Each row below holds a small network's activations on one input, seen along a few directions.
In each table, some parts of the input vary, and every possible input appears once, in random order.
Descriptions start from the smaller parts, as in this example, which fits no table here: one of 5 places around a ring, together with either a single point or one of 11 places along a line or (one of 3 separate values, together with one of 4 places along a line).
Shared parts are said once, and a part with two or three values counts as separate values.
In the rows, 128 means zero.

Rows:
r1: [102 149 134 157 117 146 161 117 119 174  95  46]
r2: [164 150 110 111 109 184 115 158 136 120 110 181]
r3: [ 84  95 130 230 163 219 137 126 134 188  84 138]
r4: [124 136 140  89 162 106 101 164 142  69 162 186]
r5: [123 136 107 131 139  71  84  81 187 131 160 120]
r6: [149 129 130 105 112 101  64 113 165 131 149 176]
r7: [144 177  89 133 130 190 122 156 164 108 122 145]
r8: [ 97 107 172 139 130 122 183 152  66 130 113  77]
r9: [129 141 113 144 113  86 148  84 144 151 131  68]
r10: [145 149 120  91 120 126  66 133 169 123 141 199]
r11: [103 133 123 162 122 102 137 104 127 179 107  45]
r12: [110  81 145 123 130  41 141 100 112  92 162 112]
r13: [138 114 125 111 110  69  78  86 155 143 149 160]
r14: [159 154 119 102 118 156  89 150 151 123 121 193]
r15: [119 113 141 139  96  99 129 108  97 192 100  87]
r16: [115  91 144 108 152  51 111 113 134  83 168 142]
r17: [141 137 132 114 143 190 175 176  80  70 129 141]
r18: [127 111 151 101 155  81  98 142 141  75 167 161]
r19: [126 175  98 112 145 131  73 128 198 113 154 161]
r20: [145 141 130 112 151 162 146 189 109  67 131 169]
r21: [119 129 111 146 115  59 118  70 165 143 155  92]
r22: [104  72 144 192 145 212 121 125 104 191  67 168]
r23: [ 82  58 168 197 189 186 154 156  78 139  83 153]
r24: [141 172  93 137 121 218 156 145 136 113 121 120]
r25: [120 128 155 130  94 140 152 122  91 186  84  86]
r26: [156 135 115 107  92 162 164 129  90 158 118 107]
r27: [135 116 141 106 128 141 200 161  74 104 140  97]
r28: [141 179 101 120 140 160  99 146 184 113 133 158]
r29: [143 119 126 121  91  83 134  87 107 160 118 101]
r30: [161 147 111 112 102 212 145 146 105 124 107 154]
r31: [121  94 148 121 128  67 169 115  93 102 141  89]
r32: [133 107 127 120  95  56 107  73 129 151 137 124]
r33: [ 95  85 161 138 138  81 158 136  74 129 118  67]
r34: [133 151 113 125 136 103  74 110 199 122 162 142]
r35: [139 156  99 128 113 167 177 126 123 145 127  69]
r36: [142 142 141  97 163 133 122 180 125  70 138 177]
Question: What is each input in this table made of?
Answer: one of 3 separate values, together with either a single point or one of 11 places around a ring
Question: Changing only the choice among 3 separate values turns r31 into r29. The same change can be made to r23. Which row results?
Answer: r22
Question: Which other rows agree with r1 in the choice among 3 separate values? List them by row number.
Answer: r3, r5, r7, r9, r11, r19, r21, r24, r28, r34, r35
Question: Change only the place on the ring of 11 in r18. List by row number the other rows that result.
Answer: r4, r8, r12, r16, r17, r20, r27, r31, r33, r36

Rows:
r37: [140 141 123 108 168 170 143 179 133  36 166 173]
r38: [139 143 117 110  75  96 131  85 129 178 132  73]
r39: [110 109 131 159 120 138  88  91 152 198 112 141]
r40: [114  97 117 186 129 135 110  81 150 187 104 137]
r41: [ 73 120 131 205 168 144 130 119 153 163 103  76]
r42: [ 85  37 194 174 146 125 164 134  31 164  82 119]
r43: [164 158 107  72  79  57  80  91 157 123 149 129]
r44: [ 98  90 141 144 184  88 101 125 156  73 172 169]
r45: [121 113 145 108 165  68  60 133 176 100 158 200]
r46: [149 163 108 122 104 220 132 147 128 161 107 145]
r47: [150 149 130  59 125  26 104 124 152  81 179 134]
r48: [136 121 121 123 122 102  35 101 178 143 127 197]
r49: [162 168 126  71 148 151 103 188 153  62 152 205]
r50: [156 150  90 146 112 220 157 140 127 145  98 142]
r51: [143 134 106 137  84  94 154  75 126 168 127  69]
r52: [113  73 179 124 100  80 211 127  13 148 105  51]
r53: [111 175 107 166 157 229 177 173 135 128  98  85]
r54: [ 98 154 120 159 125  98 174 109 135 149 127  10]
r55: [124  93 168 133 131 216 210 194  13 122  73 125]
r56: [126 123 125  95 141  47 143 117 132  54 194 104]
r57: [175 179 100  86 106 183  81 157 158 105 122 205]
Question: What is each input in this table made of?
Answer: one of 3 separate values, together with either a single point or one of 6 places along a line
Question: Changing only the choice among 3 separate values turns r46 into r39. The same change can be made to r49. Which row results?
Answer: r45
Question: Change only the place on the line of 6 in r54. List by row number the other rows that result.
Answer: r38, r43, r47, r51, r56

Rows:
r58: [126 102 150 119 104  88 182 117  70 152 116  83]
r59: [105 150 112 148 155 109  85 110 204 132 150 143]
r60: [127 116 131 155 105 145 136 107 111 202  92 110]
r61: [148 114 138  91 154 140  73 159 133  79 133 230]
r62: [156 148 106  85  99  75 137 101 139 104 169  83]
r63: [ 82  87 134 210 147 159 143 102 106 189  89  90]
r64: [ 79  70 154 173 143 101 193 114  69 132 106  61]
r65: [140 123 141 119 121 204 164 175  83 142  97 140]
r66: [133  90 156  91 128  31  84 111 121  93 175 170]
r67: [108  98 152 182 156 218 188 167  78 123 100 132]
r68: [108 133 134 109 159  55 118 126 160  83 181 103]
r69: [127 158 117 142  99 137 111 103 143 178 104 103]
r70: [128 164 116 120 176 164 119 173 166  67 148 178]
r71: [157 158  86 124  97 134  92  90 191 156 136 115]
r72: [172 175  86  95 117 187 130 158 150  91 136 152]
r73: [143 170 119 112 115 192 146 171 108 115 108 139]
r74: [134 145 138 107 101  80 155 120 100 126 129  68]
r75: [130 102 133 125 127  86  47  98 171 140 135 201]
Question: Changing only one part turns r68 into r59. The same change can be made to r66. Which row results?
Answer: r75
Question: What is each input in this table made of?
Answer: one of 3 separate values, together with one of 6 places along a line
Question: Change only the choice among 3 separate values in r72. List by row number the other rows that result.
Answer: r62, r71
Question: Change only the choice among 3 separate values in r60. List by row number the other rows that result.
Answer: r58, r65
